A small network was trained on made-up records. Each row is its average activation on records with the value named, seen along a few directions.
Related values have similar rows: they may be neighbours, one step apart, or belong to one group.
In the rows, zero is written as 500.
Random noise pushes rows far along 3 fixed directions. That doesn't count. These rows show it; they differ only by the noise:
[333 558 570 350 514 371 624 420 305 675 556 422 447 570 494]
[517 442 455 629 424 546 524 364 524 408 434 524 525 641 524]
[407 525 610 434 496 428 596 516 401 567 585 479 466 541 521]
[446 748 537 627 429 513 467 332 464 415 503 590 506 612 571]
[521 344 474 584 441 531 563 433 523 438 456 493 517 619 508]


U, 9 values:
u6: [511 697 442 621 458 565 426 130 428 498 376 517 546 628 558]
u3: [523 541 494 557 505 624 365 576 457 515 488 581 395 455 462]
u2: [463 492 557 608 497 599 526 511 643 471 448 561 478 500 509]
u1: [591 511 325 480 539 509 433 377 630 477 346 436 560 450 504]
u5: [602 525 566 594 566 625 419 777 663 327 578 682 451 333 519]
u4: [675 392 237 634 452 608 431 315 471 414 461 645 560 556 508]
u7: [626 454 405 494 529 470 412 622 589 462 437 492 555 444 456]
u9: [513 666 637 387 500 392 445 837 592 352 625 460 549 311 493]
u8: [496 351 456 556 462 511 475 430 602 506 454 380 578 527 474]
The values of U form 3 separate groups.
- List the group mates of u8, in the order listed. => u6, u2
- List the group mates of u5, in the order listed. => u3, u4

J, 9 values:
j4: [460 475 707 574 508 534 508 732 500 501 655 631 419 533 520]
j6: [537 456 700 551 528 591 515 648 460 575 601 547 480 480 569]
j2: [600 440 755 459 487 493 603 823 708 427 625 520 561 375 613]
j5: [521 668 505 393 540 432 394 673 369 518 589 559 459 403 449]
j3: [316 504 504 400 517 366 584 374 528 685 592 380 494 448 481]
j8: [458 605 457 483 470 434 518 348 566 465 365 392 600 574 509]
j9: [469 492 584 517 535 528 556 482 380 546 633 601 443 531 547]
j1: [496 888 491 430 485 421 349 541 380 426 551 519 510 364 492]
j7: [458 565 403 444 561 514 483 447 473 463 437 498 415 429 457]
The values of J form 3 separate groups.
- List the group mates of j8, in the order listed. => j2, j3
- List the group mates of j9, in the order listed. => j4, j6
